These are the activations of a small neural network, seen along a few directions. Each row is one input.
In each table, some parts of the input vary, and every possible input appears once, in random order.
Descriptions start from the smaller parts, as in this example, which fits no table here: one of 8 places around a ring, together with either a single point or (one of 2 separate values, together with one of 4 places along a line) or one of 9 places along a line.
Shared parts are said once, and a part with two or three values counts as separate values.
In the rows, zero is written as 128.

Other details of the inputs vary at random and push rows far along two fixed directions, the same in every table; ignore that.

Table:
r1: [102 118  92 107 124 218 169 118 164  85 176 140]
r2: [109 165 136 120 195 105 146 138 147 103 137 100]
r3: [ 96 151 104  70 192 162 138 133 164 125 134  74]
r4: [105 140 111 140 138 129 135 135 161 113  82 118]
r5: [104 146 128  78 202  98 121 152 172 149 115  74]
r6: [191 110 157 170  89  96  99 126  90 144 115 198]
r7: [176  94 180 175  56  45  83 107  80 188  89 128]
r8: [112 129 107 133 184  78 128 164 148 139  61  73]
r9: [190 117 151 168  80 105  96 131  79 144 119 190]
r10: [175 116 168 113  81 186 100 106 108 112 184 215]
r11: [ 77 161  90 138 158 128 177 126 154  91 131  77]
r12: [ 75 175  77 136 192 110 136 151 154 134  70  36]
r13: [ 93 149 103 129 121 211 166 114 154  76 175 141]
r14: [ 94 115 100 124 111 183 190 110 172  74 149 146]
r15: [161 127 151 122 113  74  50 154 110 194  60 127]
r16: [ 82 155  75 122 160 147 128 141 170 116  87  66]
r17: [157 129 147 139  96  95  98 117  83 172 137 148]
r18: [117 117  84 145 118 223 166 117 137  82 131 153]
r19: [ 82 163 105  95 186 111 102 137 158 162 111  59]
r20: [135 129 153 121 125 103 100 136 139 145 131 147]
r21: [150 104 124 106 104 135 110 119 110 165 134 143]
r22: [154 117 154 104 169  31  78 154 113 191  96 112]
r23: [154 105 140 135 121  79 124 128  95 148 126 149]
r24: [150 132 152 108 118  69  55 137 101 214  97 106]
r25: [151  80 151 170   5 157 117  78  98 112 138 183]
r26: [112 118 113 143 139 176 191 120 149  63 178 161]
r27: [ 76 135  97 157  95 152 148 101 128 117 111  53]
r28: [169  82 146 143  72 150 158 102 116  98 166 215]
r29: [150 131 146 102 159  58  76 159  78 210 106  99]
r30: [ 75 155 108 120 155 120 153 124 180 121 111  83]
r31: [ 85 180 108  89 191 148 135 151 157 115 137  62]
r32: [135 106 142 178  54 119 121 103  87 146 126 108]
r33: [ 74 130 104 180 116 117 171 102 151  97 104  47]
r34: [167 115 126 160  66 195 126 106 108 105 142 202]
r35: [162 110 152 168  66 146 153  90 106  92 178 215]
r36: [ 60 137  86 139 108 135 140 107 151 122  92  28]
r37: [ 97 156 117 102 213 112 166 148 152  96 130  81]
r38: [154 130 173 103 136  93  82 136 130 149 135 154]
r39: [173 134 168  94 172  45  77 159  76 187 118 114]
r40: [175 111 165 123  99 194 142 110  87  99 194 224]
r41: [ 89 177 121 109 186 146 152 139 145 111 145  85]
r42: [135 101 149 164  56  98 110  99 109 144  97 126]
r43: [ 84 153  94 146 174 113 157 148 182  98  81  75]
r44: [154 108 156 134  66 178 115 108 121 101 172 220]
r45: [152 130 144 125  96 110  91 118  91 171 129 140]
r46: [ 94 115 113 197  70 177 192  85 129  61 153 110]
r47: [ 94 135 110 149 118 165 192  99 174  63 156 143]
r48: [147 140 147 140 133  99 120 128 104 143 145 146]
r49: [110 140 137 112 125 207 153 116 170  67 176 164]
r50: [ 88 130  86 122 166 131 153 152 176 107  75  83]
r51: [150 109 146 105 131 113 112 133 133 151 125 151]
r52: [158 112 155  81 131 128  89 141 121 143 141 153]
r53: [152  99 124 123 110 134  98 141 123 142  87 148]
r54: [171 102 137 146 144  48  88 160  92 176  82 130]
r55: [167 134 160  73 158  78  56 160  81 204 118 105]
r56: [ 51 171  84  97 190 100 129 142 187 142  80  21]
r57: [ 78 141  89  81 180 135 141 150 177 125 117  64]
r58: [100 131 102 137 145 184 194 117 144  65 173 145]
r59: [ 98 161 135 112 199 113 151 138 179 106 134  90]
r60: [142 126 131 103 128 140 110 135  97 156 139 140]
r61: [157  86 137 123  60 180 138 107 119 110 159 205]
r62: [145 134 154 146 134  93 120 135 118 134 147 150]
r63: [168 129 169  84 185  33  76 158 114 186 106 110]
r64: [163  95 137 147  66 177 153 106  88 113 178 203]
r65: [165 100 117 125 108 149  97 130 112 153 101 153]
r66: [168  94 125 170  89 172 153 124 104  90 143 204]
r67: [131 147 146 132 129 114 115 139 102 152 143 134]
r68: [176 110 140 140 124  79  76 157  70 197  86 132]
r69: [ 96 138 117 141 144 162 181 123 180  61 162 140]
r70: [106 119  94 126 102 210 179 110 135  91 170 146]
r71: [168 111 149 127 129  43  87 144  73 197 111 118]
r72: [102 162 123 128 160 172 182 126 150  57 174 133]
Each input here is: one of 8 places around a ring, together with either a single point or (one of 2 separate values, together with one of 4 places along a line).
The inputs of r64 and r28 match in every part but the place on the ring of 8. If r41 is changed in the same way as r64 into r28, which row does it become?
Answer: r59
Which other rows does r55 become when the choice among 2 separate values takes its other values? List them by row number.
Answer: r31
Start at r72 and move only the place on the line of 4, one step at a time. The first step leads to r48. Which rows follow, in order?
Answer: r11, r9
Which other rows agree with r51 in the place on the ring of 8? List them by row number.
Answer: r4, r5, r14, r20, r30, r38, r42, r50
Which other rows does r6 become when the place on the line of 4 takes its other values? List them by row number.
Answer: r2, r35, r62

Table:
r73: [166 111 148 123 123  77  83 142  98 178  95 137]
r74: [155 114 144 139 113 121 126 129 117 121 131 171]
r75: [ 81 132  74 137 120 216 183 112 173  65 134 120]
r76: [116 119 117 143  80 159 131 107 124 124 127 124]
r77: [212  99 187 142 106  45  67 145  70 185 116 190]
r78: [134 116 136 167  82 180 176  97 124  66 173 181]
r79: [ 69 160  96 116 191  73 128 147 150 159  78   5]
r80: [177 112 170  98 110 139  94 128 106 144 165 195]
r81: [ 82 131  82 138 126 205 186 113 176  64 136 127]
r82: [101 128 110 143 104 151 148 112 140 114 129 111]
r83: [140 144 142  89 168 107  92 153 123 163 128 118]
r84: [148 123 155 159 109 108 140 115 112 113 151 157]
r85: [ 83 176 106  70 231  84 111 164 151 169 100  27]
What do these inputs look like to the network?
Answer: either one of 3 separate values or (one of 2 separate values, together with one of 5 places along a line)
Which of the alternatives is r80?
Answer: one of 3 separate values
Which other rows does r75 become when the place on the line of 5 takes its other values? List them by row number.
Answer: r73, r74, r77, r81
